These are the activations of a small network on made-up records, seen along a few directions, one row for each record.
Each row is followed by the record's values for the fields NOR, BARIG, TILU, TET, DOFA, GUTEV.
A field that a record lacks is left out.
The largest differences between rows may come from other fields.
(in the rows, 500 means zero)
Strong random noise was added to every row along 6 fixed directions; ignore it. To show where, here is one row again and again, with new noise each time:
[407 446 583 672 408 641 579 539 394 188 285 554 424 465 509 731 459 675
 471 697 325 588]
[489 526 787 498 506 783 331 590 334 359 608 519 534 450 523 581 338 451
 541 456 360 497]
[391 558 513 770 298 457 416 595 599 389 453 559 525 518 513 684 408 599
 523 564 372 358]
[504 504 604 324 617 823 691 420 227 316 541 590 433 415 414 545 403 503
 546 614 518 706]
[361 474 381 713 260 520 308 550 443 416 350 651 357 722 485 692 555 495
 578 631 273 499]
[471 542 432 364 407 729 547 463 335 397 549 682 345 535 385 605 560 347
 606 641 505 575]
[416 564 338 617 647 571 783 424 581 407 548 448 545 503 472 394 516 697
 632 520 595 511]
[448 627 516 610 272 501 597 568 620 345 536 613 513 352 439 724 417 520
 504 632 530 330]

[538 558 628 540 508 500 287 500 377 690 651 492 505 566 497 529 242 484
 520 342 348 455]
(NOR dusi; BARIG sez; TILU romil; TET regid; DOFA subot; GUTEV galaf)
[454 405 449 629 379 233 293 490 548 662 347 488 494 703 484 497 443 582
 430 408 335 499]
(NOR dusi; BARIG bez; TILU sezaz; TET gobe; GUTEV galaf)
[504 472 350 463 394 477 563 380 298 609 391 733 357 623 390 670 421 468
 501 659 475 691]
(NOR sabi; BARIG bez; TILU romil; TET regid; DOFA fas; GUTEV galaf)
[481 423 722 624 595 643 406 662 457 292 410 412 629 353 699 539 450 591
 445 586 443 541]
(NOR sabi; BARIG sez; GUTEV pamad)
[521 535 801 351 539 612 528 578 460 330 617 507 678 260 522 474 363 455
 400 548 627 493]
(NOR dusi; BARIG bez; GUTEV pamad)
[629 436 573 320 470 680 481 521 366 456 435 488 279 457 468 600 654 340
 474 505 416 524]
(NOR dusi; BARIG bez; TILU romil; TET regid; DOFA fas; GUTEV pamad)
[441 509 427 698 657 468 575 476 651 505 472 321 526 594 556 387 569 684
 582 385 437 419]
(NOR dusi; BARIG bez; TILU romil; TET gobe; GUTEV galaf)
[582 363 563 373 593 461 349 406 274 649 387 462 343 658 475 428 518 480
 466 354 338 676]
(NOR dusi; BARIG bez; TILU sezaz; TET regid; DOFA fas; GUTEV galaf)
[507 514 694 458 456 762 399 600 397 351 530 555 516 358 561 655 425 386
 481 609 475 519]
(NOR sabi; BARIG bez; TILU romil; TET gobe; GUTEV galaf)
[499 442 302 412 554 564 605 393 398 537 374 501 340 598 465 453 666 476
 550 544 487 643]
(NOR dusi; BARIG bez; TILU sezaz; TET gobe; GUTEV galaf)
[517 489 500 456 630 544 496 452 489 566 568 381 527 585 479 310 541 498
 563 343 485 503]
(NOR dusi; BARIG bez; TILU romil; TET gobe; GUTEV galaf)
[521 436 687 393 354 603 204 536 346 469 431 557 332 592 465 666 529 329
 462 478 274 516]
(NOR dusi; BARIG bez; TILU sezaz; TET gobe; GUTEV galaf)
[341 453 313 779 499 127 324 474 624 706 451 530 682 807 552 289 370 690
 531 435 457 521]
(NOR dusi; BARIG sez; GUTEV pamad)
[520 492 204 486 594 353 562 499 725 691 567 468 591 487 570 319 642 424
 542 472 760 458]
(NOR sabi; BARIG sez; TILU sezaz; TET gobe; GUTEV pamad)
[486 415 484 445 395 611 319 564 251 464 361 678 358 537 557 692 530 338
 476 727 407 659]
(NOR sabi; BARIG sez; GUTEV pamad)
[542 481 560 653 522 581 444 548 490 458 494 443 414 569 536 566 546 566
 580 384 342 440]
(NOR dusi; BARIG sez; TILU romil; TET regid; DOFA fas; GUTEV galaf)
[540 629 649 490 448 663 558 581 610 353 669 435 549 293 480 563 491 457
 542 449 552 286]
(NOR dusi; BARIG bez; TILU romil; TET gobe; GUTEV galaf)
[602 644 514 354 518 389 422 468 444 874 769 608 594 376 450 551 190 300
 472 424 665 444]
(NOR sabi; BARIG bez; GUTEV galaf)
[578 449 738 480 695 552 681 421 456 393 439 321 540 436 482 381 461 726
 468 350 419 603]
(NOR dusi; BARIG bez; TILU sezaz; TET regid; DOFA fas; GUTEV galaf)
[562 575 682 347 515 564 382 662 681 483 793 435 718 296 570 373 501 300
 510 393 711 290]
(NOR sabi; BARIG sez; TILU romil; TET gobe; GUTEV pamad)
[608 356 784 279 408 522 526 476 350 361 311 558 414 360 437 732 439 451
 254 571 427 653]
(NOR sabi; BARIG bez; TILU sezaz; TET regid; DOFA fas; GUTEV galaf)
[472 489 452 486 717 669 290 406 387 634 697 366 443 871 471 162 632 460
 708 183 348 545]
(NOR dusi; BARIG bez; TILU romil; TET regid; DOFA subot; GUTEV galaf)
[555 450 629 466 408 330 539 576 633 443 356 419 581 286 524 594 495 536
 295 515 531 433]
(NOR sabi; BARIG bez; TILU sezaz; TET gobe; GUTEV galaf)
[510 550 499 418 328 577 292 604 490 497 589 570 400 536 490 566 677 214
 561 521 480 370]
(NOR dusi; BARIG bez; GUTEV pamad)
[503 487 599 541 512 524 517 464 433 466 457 454 496 489 481 551 377 601
 470 493 415 526]
(NOR dusi; BARIG bez; TILU romil; TET gobe; GUTEV galaf)
[510 598 398 309 635 626 683 361 517 565 757 542 495 588 386 254 599 419
 683 416 692 513]
(NOR dusi; BARIG bez; TILU romil; TET regid; DOFA fas; GUTEV galaf)
[437 469 390 647 482 520 383 566 601 446 485 460 502 662 591 407 685 476
 625 481 455 437]
(NOR dusi; BARIG sez; TILU romil; TET gobe; GUTEV pamad)
[496 516 793 570 330 527 364 655 447 315 452 524 549 317 560 728 357 474
 357 599 401 422]
(NOR dusi; BARIG bez; GUTEV pamad)
[477 450 452 537 768 496 764 286 243 549 384 470 473 572 436 438 279 794
 507 517 441 796]
(NOR dusi; BARIG bez; TILU romil; TET gobe; GUTEV galaf)
[631 509 676 468 674 782 315 686 609 494 731 224 509 416 598 344 751 317
 630 164 477 244]
(NOR dusi; BARIG bez; TILU romil; TET regid; DOFA fas; GUTEV pamad)
[513 588 266 456 481 407 868 441 765 430 568 483 500 365 424 445 685 522
 556 591 784 361]
(NOR dusi; BARIG sez; TILU romil; TET gobe; GUTEV pamad)
[490 476 740 581 479 481 348 548 425 451 466 474 583 488 519 547 316 573
 428 448 341 499]
(NOR dusi; BARIG bez; GUTEV galaf)
[452 355 490 537 306 502 317 521 283 452 199 665 314 648 491 773 486 474
 427 697 273 663]
(NOR sabi; BARIG bez; TILU romil; TET gobe; GUTEV galaf)

Which values does each new row have?
[517 446 644 463 192 512 466 546 477 268 308 582 304 451 417 752 632 455
 369 589 362 460]
(NOR dusi; BARIG bez; TILU sezaz; TET regid; DOFA fas; GUTEV galaf)
[397 409 613 639 516 526 673 537 572 145 275 417 519 442 550 574 562 753
 409 662 438 549]
(NOR dusi; BARIG bez; TILU romil; TET gobe; GUTEV pamad)
[524 456 461 438 714 747 427 488 293 549 487 449 407 552 584 475 589 402
 595 518 458 658]
(NOR sabi; BARIG bez; GUTEV galaf)
[507 559 237 389 392 384 343 545 623 756 644 622 470 555 479 485 645 181
 559 540 692 378]
(NOR sabi; BARIG bez; GUTEV pamad)
[488 409 574 534 847 587 708 449 438 360 459 343 655 447 600 266 443 752
 502 486 571 692]
(NOR dusi; BARIG sez; GUTEV pamad)
[569 480 628 365 354 469 225 684 692 501 584 472 593 395 581 488 643 235
 449 416 574 302]
(NOR sabi; BARIG sez; TILU sezaz; TET gobe; GUTEV pamad)
[410 511 127 649 596 524 719 467 687 447 410 431 425 609 558 413 836 575
 663 607 608 485]
(NOR sabi; BARIG bez; TILU romil; TET gobe; GUTEV galaf)
[584 484 433 126 614 593 789 315 359 508 517 540 380 447 324 392 595 403
 494 521 644 677]
(NOR dusi; BARIG bez; TILU sezaz; TET gobe; GUTEV galaf)
[477 410 460 441 297 382 439 520 580 402 319 532 397 567 436 543 739 444
 422 545 433 468]
(NOR dusi; BARIG bez; TILU sezaz; TET gobe; GUTEV galaf)
[409 579 243 657 322 281 645 543 787 434 459 532 517 478 490 525 688 529
 518 644 653 316]
(NOR dusi; BARIG bez; GUTEV pamad)
[541 645 484 388 691 565 693 464 539 570 755 439 619 352 501 335 448 454
 579 444 755 440]
(NOR dusi; BARIG bez; GUTEV pamad)
[525 472 356 435 553 664 671 462 457 417 439 457 371 462 480 532 701 484
 560 582 557 550]
(NOR sabi; BARIG bez; TILU romil; TET gobe; GUTEV galaf)
[613 694 622 324 296 461 471 492 559 595 749 544 491 372 364 560 440 293
 484 386 580 293]
(NOR dusi; BARIG bez; TILU sezaz; TET regid; DOFA subot; GUTEV galaf)
[530 439 561 400 779 625 590 435 265 514 473 454 566 439 548 408 364 582
 485 531 538 757]
(NOR sabi; BARIG bez; GUTEV galaf)
[497 457 695 347 471 723 382 595 410 316 577 578 533 480 520 471 516 335
 519 537 499 541]
(NOR dusi; BARIG sez; TILU romil; TET gobe; GUTEV pamad)
[522 570 395 486 571 451 772 403 528 522 583 496 531 421 451 443 433 596
 507 519 655 515]
(NOR dusi; BARIG sez; TILU romil; TET regid; DOFA subot; GUTEV pamad)
